A small network was shown many inputs. Here are its activations along a few directions, one row for each input.
In each table, some parts of the input vary, and every possible input appears once, in random order.
A made-up example of a description, with smaller parts first: line(4) and (point or ring(9) or (values(2) and ring(8))).
Shared parts are said once, and a part with two or three values counts as separate values.
(in the rows, 128 means zero)

Other details of the inputs shift rows strongly along two fixed directions, in all tables alike. That doesn't count.

Rows:
R1: [148 142 132 118 101  96 125  93 132 129 171]
R2: [ 97 102 131 157 145 133 134 137 160 155 103]
R3: [169 135 126  89 126 144 129 202 117  86  92]
R4: [178 169 114  95 134 102 142 127 105  58 150]
R5: [130 106 141 126 155 127 100 142 156 186 117]
R6: [187 150  69  41  81 117  67 222 145  78  94]
R7: [163 143 110 104 108  90 121 118 144 112 171]
R8: [143 139 123 121 100  89 137  83 127 119 184]
R9: [ 75 137 125 184 116 120 176  20 115 133 186]
R10: [ 90  96 135 145 130 134 125 146 129 157 100]
R11: [ 96 131 148 143 145 176 129 133 103 146  91]
R12: [112 110 154 140 177 150 142 148 101 148 117]
R13: [107 133 146 153 154 179 133 132 123 141  85]
R14: [ 99  97 122 131 133 149 120 144 122 164  89]
R15: [112 117 147 140 144 176 129 164 107 139  90]
R16: [146 141 128 132  98  96 140  64 124 132 173]
R17: [102 106 131 142 157 140 113 135 157 142 120]
R18: [181 154 110  99  82  91 114 123 139 125 142]
R19: [168 161 119 114  99 138 133 157 117  64 123]
R20: [110 105 120 141 147 152 122 141 154 157  91]
R21: [126 111 146 137 183 154 140 157 118 138 107]
R22: [109 107 156 133 153 160 147 162 104 144  98]
R23: [129 106 136 139 151 131 113 112 148 190 117]
R24: [166 139 106  60  74 103  74 224 129  72 107]
R25: [154 166 126 115 129 100 155  95  87  74 166]
R26: [102 104 123 139 160 151 108 137 156 155 110]
R27: [ 93 102 138 139 146 138 108 140 133 153 114]
R28: [115 155 112 143  94  99 152  57 114  86 192]
R29: [ 83 131 138 188 132 114 168  60 151 119 174]
R30: [147 146 127 132  86  92 141  68 123 137 168]
Each input here is: values(2) and (line(4) or line(5) or ring(6)).
- Which other rows does R7 become when the line(4) part takes its other values? List them by row number. => R5, R18, R23

Rows:
R31: [121 129 123 126 129 107 134 110 125 121 158]
R32: [132 147 120 144 107 121 141  93 129 126 143]
R33: [ 85  96 131 149 146 149 117 137 149 165  89]
R34: [ 91  99 142 136 156 139 107 150 138 174 107]
R35: [127 150 129 137 127 137 151 101 108 105 143]
R36: [109 105 138 134 160 148 131 165 130 143  94]
R37: [104  97 152 151 165 140 120 125 155 173 113]
R38: [121 132 131 135  96 122 142  97 113 123 146]
R39: [117 104 146 133 161 157 133 165 120 157  88]
R40: [137 136 123 136 133 105 136 101 140 119 152]
R41: [110 118 134 122 163 156 106 158 129 140  89]
R42: [178 137 115  55 120 151  65 232 113 104  66]
R43: [109 126 119 136 101 116 132 108 129 112 148]
R44: [150 142 127 126 130 106 137 103 127 127 145]
R45: [128 134 132 146 126 124 151 123 125  96 148]
R46: [126 100 138 129 158 144 123 128 126 170 115]
R47: [132 126 117 131 127 117 137  99 129 112 161]
R48: [185 156 111  58  77  97  89 195 111  92 120]
R49: [137 143 121 138 112 130 141  99 132 131 151]
R50: [130 140 113 133 111 124 134 112 147 119 154]
R51: [119 102 157 137 164 143 117 130 143 180 103]
R52: [135 138 130 125 126 106 141 102 111 131 153]
R53: [121 141 112 146 112 116 137 100 145 119 143]
R54: [124 137 123 136  98 124 140 100 121 118 132]
R55: [165 157 102  78 102 119 110 177 118  64 119]
R56: [135 138 141 149 122 131 156 118 116 107 148]
- What is each input in this table made of? => values(2) and (line(4) or ring(9))
- Changing only the values(2) part turns R43 into R38. The same change can be made to R41. Which row results? => R42
- A walk changes only the line(4) part. It starts at R45 and steps to R36. List the rest of the walk in order. => R55, R41
- Which other rows does R55 become when the values(2) part takes its other values? List them by row number. => R35

Rows:
R57: [116 143 125 128 109 128 129 131 119 101 133]
R58: [127 114 136 122 147 130 107 143 132 165 115]
R59: [119 112 132 121 133 139 115 133 123 169 110]
R60: [157 142 135 110 131 126 127 139 116 114 123]
R61: [113 115 146 141 147 152 135 149 121 145 104]
R62: [ 77 129 149 195 156 135 175  33 128 142 179]
R63: [157 137 125 107 133 120 119 155 127 109 132]
R64: [118 102 128 127 135 135 114 141 136 165 104]
R65: [134 137 136 124 114 131 136 131 114 111 127]
R66: [148 134 131 119 131 127 139 136 107 116 118]
R67: [116 114 129 139 158 140 124 137 147 149 107]
R68: [130 138 117 119 105 116 136 130 128  92 146]
R69: [117 114 142 128 149 149 121 156 119 147  99]
R70: [110 108 128 130 132 139 115 131 127 164 109]
R71: [122 143 138 131 106 130 137 128 121  99 135]
R72: [ 95 108 130 141 140 147 123 140 131 144 105]
R73: [122 106 138 125 154 125 107 147 140 164 112]
R74: [133 142 116 112 119 121 124 137 109 105 129]
R75: [123 140 117 125 117 114 137 117 116  99 149]
R76: [123 123 124 128 147 156 117 140 140 153  93]
R77: [138 138 122 127 115 131 146 131 117  99 136]
R78: [133 138 126 121 116 119 140 129 118  97 152]
R79: [144 147 119 113 103 109 124 115 131 114 156]
R80: [136 134 121 131  95 114 125 118 140 118 139]
R81: [129 119 149 132 156 154 130 138 120 155 100]
R82: [149 145 119 113  94 123 114 125 128 118 136]
R83: [138 143 112 125 113 118 130 124 143 100 134]
R84: [122 107 131 125 139 134 113 144 145 165 112]
R85: [144 133 118 120 108 106 120 127 139 120 142]
R86: [126 146 119 117 112 126 129 129 110 106 132]
R87: [120 140 113 123 108 115 139 119 125  98 145]
R88: [138 123 121 116 110 103 128 121 131 125 136]
R89: [109 111 138 144 126 141 112 135 141 163 109]
R90: [147 137 117 112 118 120 123 131 136 104 142]
R91: [138 125 121 118 113  99 128 119 124 123 144]
R92: [121 109 132 132 151 155 122 146 131 145 110]
R93: [159 149 105 105 116 125 114 146 132  99 120]
R94: [125 113 143 126 159 139 110 145 130 149 111]
R95: [138 128 120 124 107 109 122 126 144 123 132]
R96: [155 143 116 113  99 114 112 126 127 116 142]
R97: [143 135 113 116 120 121 135 144 120  98 132]
R98: [153 146 126 106 120 125 119 138 121 111 131]
R99: [122 105 133 127 161 142 117 151 137 150 109]
R100: [138 145 113 130 106 121 133 121 142  99 136]
R101: [147 132 116 103 108 106 120 126 114 122 133]
R102: [109 144 137 173 139 105 168  47 127 114 193]
R103: [118 116 144 135 151 154 124 152 125 146 105]
R104: [157 146 119 100 106 113 115 136 126 123 139]
R105: [ 73 119 150 202 142 142 182  42 124 139 171]
R106: [120 106 136 123 146 125 115 140 145 162 113]
R107: [114 120 125 137 141 149 117 143 146 142  96]
R108: [121 113 139 136 160 142 139 145 120 147 114]
R109: [142 137 134 127 127 133 145 130 110 117 118]
R110: [ 85 117 145 184 163 122 167  52 141 150 164]
- What is each input in this table made of? => ring(6) and ring(9)
- Changing only the ring(6) part turns R97 into R66. The same change can be made to R95. Which row results? => R96
- Changing only the ring(6) part turns R94 into R90. The same change can be made to R60. Which row results? => R92

Rows:
R111: [160 174 116 129  87 116 168 101 117  53 151]
R112: [143 127 119  84 124 138  81 217 137  92  89]
R113: [ 76 100 145 199 163 119 164  27 143 194 171]
R114: [156 160 119 130  85 118 165 111 116  59 170]
R115: [ 98  80 138 115 196 195  85 219 133 209  14]
R116: [147 153 108 111  58  87 126  84 118  98 171]
R117: [163 163 107 118  78  82 134  94 149  92 180]
R118: [ 52 102 163 215 168 144 184  65 130 160 152]
R119: [148 157 113 122  89 105 164 107 101  66 176]
R120: [148 154 107 114  69  81 130  79 124  94 183]
R121: [104  67 141 137 203 140 101 140 163 223  90]
R122: [153 166 108 123  63  89 132  90 139  93 179]
R123: [141 172 101 111  91 110 141  96 110  57 174]
R124: [161 136 102  74 125 153  71 216 133  90  77]
R125: [195 144 139  57 131 123  98 194  95 113 109]
R126: [ 71 119 149 207 175 172 169  65 126 164 122]
R127: [132 101 174 124 197 166 111 170 113 192  79]
R128: [ 88  72 150 138 157 171  83 172 158 235  55]
R129: [184 127 103  69 122 103  80 194 162 126 107]
R130: [181 129 105  49 112 140  80 249 113  97  52]
R131: [ 56 109 152 194 166 133 169  57 120 149 162]
R132: [ 59 103 156 196 160 129 180  68 115 158 153]
- Changing only one part turns R128 into R116. The same change can be made to R126. Which row results? => R115
- What is each input in this table made of? => values(2) and (point or line(4) or ring(6))
- Which other rows does R114 become when the values(2) part takes its other values? List them by row number. => R119

Rows:
R133: [100  87 160 129 151 119 101 122 134 198 117]
R134: [171 153 110 106 142 153 104 197 104 108  55]
R135: [134 106 104  67 104 116  68 170 112 173 101]
R136: [129 169 148 128  91 123 171 117  94  55 183]
R137: [155 107 166 149 164 164 134 124 147 203 110]
R138: [146 159 129  98 137 181 121 182  95 118  85]
R139: [ 89 100 153 188 125 157 127 107 164 183 112]
R140: [142 149 101  84  92  72 111 114 108 104 181]
R141: [142 141 159 167 142 129 177  33 151 166 162]
R142: [130 120  82  94  94 143  79 193 172 118  65]
R143: [137 125  92 106  97 138  76 187 179 126  67]
R144: [131 144  66 130  42 110 133 116 147  72 145]
R145: [185 157 147 107 108  80 155  99 147  86 183]
R146: [ 79 155 146 178 159 119 189  89 112 111 151]
R147: [129  91 150 151 204 141 127 143 159 193 103]
R148: [ 57  91 112 197 116 113 183  76 145 118 176]
R149: [133 124 131 111 102 185 103 179 109 117  80]
R150: [ 82  89 161 179 144 143 125 140 166 175 117]
R151: [134 198 104 119 102 131 159 101 100  67 137]
R152: [ 83 132 124 147 130 109 136  40 119 177 168]
R153: [191 108  92  55 124 152  80 238 143 157  60]
R154: [134  90 183 157 184 147 141 142 150 203 117]
R155: [142 174  88 105 155 129  97  90 146  35 181]
R156: [145 163 108 139  61 105 128  92 167  87 144]
R157: [146 158  71  98  67  78 131 149 153  39 165]
R158: [173 142 117  86 102  80 144 152  88  52 144]
R159: [100 150 147 184 123 174 167  83  94 122 140]
R160: [149 110 148  99 116 103  75 176 127 162 121]
R161: [141 155  94  98 162 110 107 118 137  31 199]
R162: [144 116  97  92 107 110  75 218 179  99  79]
R163: [135 122 135 142 183 172 129 132 110 159  76]
R164: [124  95 158 158 201 136 136 150 112 156  94]
R165: [163 162 121 128  69  91 115  73 110 129 179]
R166: [107 104 157 173 200 135 149 141 111 152  97]
R167: [146 129 107  75 117 117  59 161 130 166  96]
R168: [118 105 143  86 135 128 117 203  96 111  90]
R169: [145 114 132 141 181 159 121 121 159 195  93]
R170: [134 158 118 115  91 136 154  94  80  75 143]
R171: [131 104 120 118 178 165 117 145 154 194  80]
R172: [134 115 131 105 109 110  90 196 176 114  87]
R173: [114 121 135 172 168 114 183  66 142 141 179]
R174: [127 152 144 122  79 127 159 123 100  56 178]
R175: [155 152 107  90  96  70  98 121 118 110 171]
R176: [ 68  74 168 161 149 160 146 133 106 151 113]
R177: [ 81 127 150 178 112 160 170  56  95 119 140]
R178: [ 91 150 163 167 160 149 181 106  97 122 162]
R179: [116  62 133 131 188 150 128 185 146 194  96]
R180: [ 80  99 131 148 128  89 143  63 101 160 189]
R181: [169 159 112  95  98 112 146 108  85  67 130]
R182: [106 134 146 148 110 103 135  36 126 173 161]
- Changing only one part turns R144 into R148. The same change can be made to R159. Which row results? => R136
- What is each input in this table made of? => values(2) and (point or ring(9) or (values(3) and line(5)))
- Which other rows does R180 become when the values(2) part takes its other values? List them by row number. => R135
- Which other rows does R145 become when the line(5) part takes its other values? List them by row number. => R147, R154, R173, R179
